A small network was trained on made-up records. Each row is its average activation on records with the value named, seen along a few directions.
Related values have similar rows: they may be neighbours, one step apart, or belong to one group.
(in the rows, 500 means zero)
Strong random noise was added to every row along 4 fixed directions; ignore it. To show where, here is one row again and again, with new noise each time:
[636 473 528 497 475 425 426 689 530 469 623 438 506 545 476 553]
[590 524 168 460 405 621 543 569 621 375 464 514 643 437 443 483]
[566 507 312 530 486 471 696 303 677 382 356 446 598 400 530 435]
[405 372 493 418 661 562 620 185 450 414 297 531 525 449 463 600]
[702 487 427 553 535 355 418 513 672 461 451 417 560 527 537 569]
[520 362 642 416 645 487 353 534 381 493 515 508 463 582 436 704]


Field DUTI:
zomu: [627 621 349 571 577 314 495 456 729 544 350 452 604 565 561 509]
sov: [448 588 559 429 628 491 326 615 383 610 483 604 404 686 422 592]
bik: [500 506 530 642 464 466 443 307 554 568 424 464 523 446 629 369]
lason: [572 364 609 562 546 439 306 545 550 570 560 416 433 515 564 539]
lar: [517 460 729 481 521 437 497 535 521 461 616 413 403 446 524 431]
sul: [591 504 835 663 575 291 327 343 443 700 512 554 358 570 641 693]
dek: [272 587 302 333 434 901 567 480 287 556 423 724 586 461 424 420]
fod: [496 670 574 573 421 422 703 481 492 572 534 545 473 572 612 387]
dati: [476 551 254 430 505 563 387 596 553 394 392 585 555 527 357 555]
zamep: [395 452 357 594 474 585 444 394 538 521 425 471 532 389 598 485]
puruv: [457 410 520 353 438 631 313 880 325 483 687 503 494 551 306 596]
DUTI is arranged as a ring.
- Name the neighbours of dati, in listed order. => zomu, puruv
- Name the neighbours of dek, in listed order. => sul, fod
- Name the neighbours of lason, in listed order. => lar, zamep

Field KOPE:
rima: [455 383 424 477 541 618 327 322 508 503 375 575 568 460 569 664]
natav: [396 529  72 462 476 873 510 259 500 501 189 722 669 398 444 503]
sodad: [512 494 136 473 389 610 705 474 645 360 411 476 633 341 439 425]
pesi: [443 651 399 492 353 532 790 620 499 440 603 528 528 467 388 331]
virof: [342 510 534 368 558 588 643 552 419 436 502 514 450 541 379 505]
dite: [498 335 491 382 710 616 317 322 413 409 277 545 545 453 491 710]
lizu: [335 496 423 355 445 675 952 295 487 332 436 464 555 394 442 260]
rigu: [287 532 546 440 467 578 704 414 292 602 585 632 390 480 472 401]
zate: [650 549 425 598 439 497 285 620 607 564 597 516 520 530 556 474]
bod: [553 605 328 483 506 534 255 698 531 571 490 565 551 662 470 591]
ropi: [301 439 320 433 349 800 635 487 347 329 513 568 573 277 405 439]
KOPE is arranged as a ring.
- A walk along KOPE starts at rima and steps to its neighbour zate. Put sodad, dite, rigu, ropi in the order it reaches them. => rigu, sodad, dite, ropi
- Name the neighbours of virof, in listed order. => pesi, lizu

Field RESUV:
gek: [511 641 545 491 345 396 571 502 452 414 387 520 512 407 501 435]
zinut: [554 610 530 517 423 501 428 580 429 597 578 531 584 632 512 381]
damor: [456 597 693 596 484 354 598 416 678 430 435 377 558 585 474 415]
tibud: [367 361 689 458 503 633 702 338 341 570 646 438 367 378 614 448]
saf: [444 565 449 417 403 661 616 550 389 622 587 634 474 541 490 379]
konun: [321 513 583 621 470 464 732 320 547 574 535 495 395 526 569 335]
bif: [424 477 680 613 632 377 250 353 603 563 395 464 488 473 606 487]
num: [670 603 417 599 279 377 480 663 552 362 710 311 554 484 571 435]
tovam: [595 324 436 421 489 463 469 560 634 501 541 472 475 402 518 498]
lumir: [645 594 450 595 469 431 385 551 428 651 505 545 463 490 570 559]
veti: [524 501 389 560 342 820 442 549 341 414 545 539 599 482 456 572]
fimo: [407 507 575 477 501 536 493 719 438 621 767 486 300 660 359 543]
lal: [819 690 248 684 475 258 245 836 984 548 504 347 540 664 536 567]
raref: [544 556 403 537 389 641 362 659 323 482 571 665 629 511 458 541]
pere: [432 390 364 369 477 540 742 267 526 324 404 422 526 407 446 342]
mul: [435 391 590 372 733 386 344 524 499 492 480 433 419 499 445 577]
zav: [418 504 389 357 518 647 640 446 395 585 462 631 438 566 377 502]
gaves: [561 557 391 571 631 595 311 406 718 535 464 595 509 419 595 519]
mufi: [645 500 393 519 367 477 506 705 634 358 521 290 573 449 595 280]
dibi: [416 314 512 401 490 567 555 515 357 476 548 610 422 437 429 677]
sadaf: [529 481 616 577 296 453 519 647 537 447 677 387 480 433 677 325]
papid: [539 585 494 632 377 234 773 543 872 555 629 338 422 341 575 310]
verap: [484 595 705 687 371 327 416 671 594 554 745 451 529 596 510 311]
getor: [527 413 589 482 478 444 700 414 405 363 526 418 459 472 433 532]
sezot: [594 639 378 377 494 565 505 959 374 501 702 561 509 670 433 484]
bivos: [645 465 459 429 521 385 299 797 396 473 495 595 561 571 335 703]
zasem: [600 636 374 424 515 507 422 569 572 451 363 513 706 637 495 540]
zovad: [567 491 432 530 344 688 362 749 376 544 666 591 538 474 505 700]
maguf: [620 452 548 460 671 384 333 561 404 644 422 616 451 511 486 781]
sel: [473 505 523 510 667 546 379 384 578 441 330 410 551 483 460 448]
Each value of RESUV is a pair of two hidden parts, and every pair occurs once (6 first parts, 5 second parts).
- Changing only the second part turns gaves into bif. zovad has the same second part as gaves; what does that change turn zovad into? => veti
- Changing only the second part turns raref into gek. sadaf has the same second part as raref; what does that change turn sadaf into? => mufi
- Changing only the second part turns zav into saf. fimo has the same second part as zav; what does that change turn fimo into? => konun
- Changing only the second part turns bivos into maguf. mul has the same second part as bivos; what does that change turn mul into? => papid

Field BUGIL:
rubu: [491 632 433 501 367 453 744 627 556 412 628 447 523 523 405 302]
sobug: [614 409 552 494 531 407 230 642 613 449 608 367 501 550 566 578]
bage: [534 536 286 439 525 593 727 439 604 331 347 439 584 421 476 474]
nife: [335 531 487 434 577 586 541 495 379 614 431 638 458 562 410 556]
gimu: [508 471 329 418 419 569 542 751 533 372 588 438 593 438 402 477]
gepun: [553 424 599 606 653 434 198 290 397 582 301 532 508 561 649 699]
resi: [423 420 620 375 591 421 672 322 439 436 377 475 434 508 429 555]
fenun: [457 320 799 538 586 514 298 487 385 552 608 464 451 520 525 621]
mos: [393 639 326 454 437 551 760 428 481 516 487 584 509 492 420 366]
tifa: [505 589 519 538 423 572 403 591 480 655 552 582 540 570 550 460]
mekog: [581 367 582 442 366 597 217 962 331 522 805 505 381 486 426 569]
bedes: [586 638 486 774 346 255 764 225 747 557 455 411 542 370 756 254]
dit: [490 477 901 537 704 366 169 458 320 703 587 578 334 740 411 734]
pevom: [674 568 358 425 610 478 241 754 514 570 505 580 536 706 429 693]
feki: [422 335 398 209 628 788 211 654 273 394 430 603 520 472 334 708]
sidok: [609 407 930 654 519 315 238 689 482 628 732 433 347 578 650 597]
BUGIL is arranged as a ring.
- A walk along BUGIL starts at nife and steps to its neighbour dit. Put bage, resi, tifa, mekog, sidok in the order it reaches them. => tifa, sidok, mekog, bage, resi
- Name the neighbours of feki, in listed order. => sobug, gimu
- Name the neighbours of pevom, in listed order. => rubu, mos

Field ZEV:
bos: [637 551 416 610 443 516 198 689 654 623 554 512 526 610 562 477]
zavi: [669 433 279 567 685 389 311 214 858 424 145 337 589 522 562 620]
dob: [430 386 539 528 468 590 450 388 521 445 455 469 578 474 499 484]
lif: [606 583 426 437 449 537 454 672 425 454 465 550 581 582 422 520]
lep: [828 651 176 520 497 384 237 812 626 549 439 494 613 648 496 641]
rogu: [743 492 455 555 455 350 382 588 594 410 528 378 566 493 568 546]
vogu: [584 533 391 522 561 499  87 659 539 578 442 576 677 751 475 624]
ture: [336 579 591 525 487 524 637 447 546 561 636 499 458 554 488 397]
vuvab: [433 534 530 495 505 555 630 419 377 564 475 624 437 549 468 564]
bine: [421 547 692 588 551 439 402 392 467 554 456 403 467 477 621 395]
mekur: [534 534 294 409 643 520 387 515 603 561 437 594 569 565 460 633]
sol: [384 497 521 519 331 473 660 534 462 655 612 538 429 410 505 345]
gubo: [664 466 558 467 617 396 428 671 587 589 503 377 404 557 432 563]
foz: [523 460 429 398 543 490 400 617 591 441 504 466 497 536 405 520]
bamen: [295 532 572 461 507 508 686 587 446 476 633 451 419 545 392 387]
lib: [447 485 425 351 476 634 492 610 461 362 512 551 615 482 421 520]
bib: [576 452 515 512 445 456 528 538 443 478 542 436 445 417 497 573]
boz: [430 401 370 452 536 604 545 357 524 506 449 582 464 380 610 507]
kame: [479 473 513 601 627 521 412 257 480 515 252 642 607 472 559 666]
mevom: [445 583 630 469 383 403 545 682 439 414 710 466 469 542 420 325]
som: [551 438 489 525 507 562 334 413 471 452 404 584 533 432 547 621]
rilip: [597 403 382 479 521 455 386 584 582 531 558 468 469 498 508 574]
fuvi: [429 601 653 518 461 536 552 497 289 511 545 596 489 550 462 441]
zimo: [483 539 452 563 407 557 593 404 394 563 519 550 433 446 536 512]
retu: [570 479 610 559 460 396 523 484 616 405 569 336 543 440 552 432]
dak: [482 400 493 482 490 589 448 465 378 559 502 572 440 432 528 652]
fada: [593 538 552 469 499 378 544 482 494 387 465 396 500 483 503 505]
nikav: [555 599 486 613 589 407 462 491 581 622 442 545 445 587 582 488]
reti: [380 376 525 455 591 723 467 389 559 502 392 557 547 419 517 579]
ral: [674 419 200 426 757 480 306 264 583 471 139 598 600 549 470 759]
Each value of ZEV is a pair of two hidden parts, and every pair occurs once (6 first parts, 5 second parts).
- Changing only the second part turns fuvi into vogu. fada has the same second part as fuvi; what does that change turn fada into? => lib
- Changing only the second part turns retu into rilip. bine has the same second part as retu; what does that change turn bine into? => sol
- Changing only the second part turns bamen into lif. reti has the same second part as bamen; what does that change turn reti into? => som
- Changing only the second part turns bos into zimo. zavi has the same second part as bos; what does that change turn zavi into? => bib
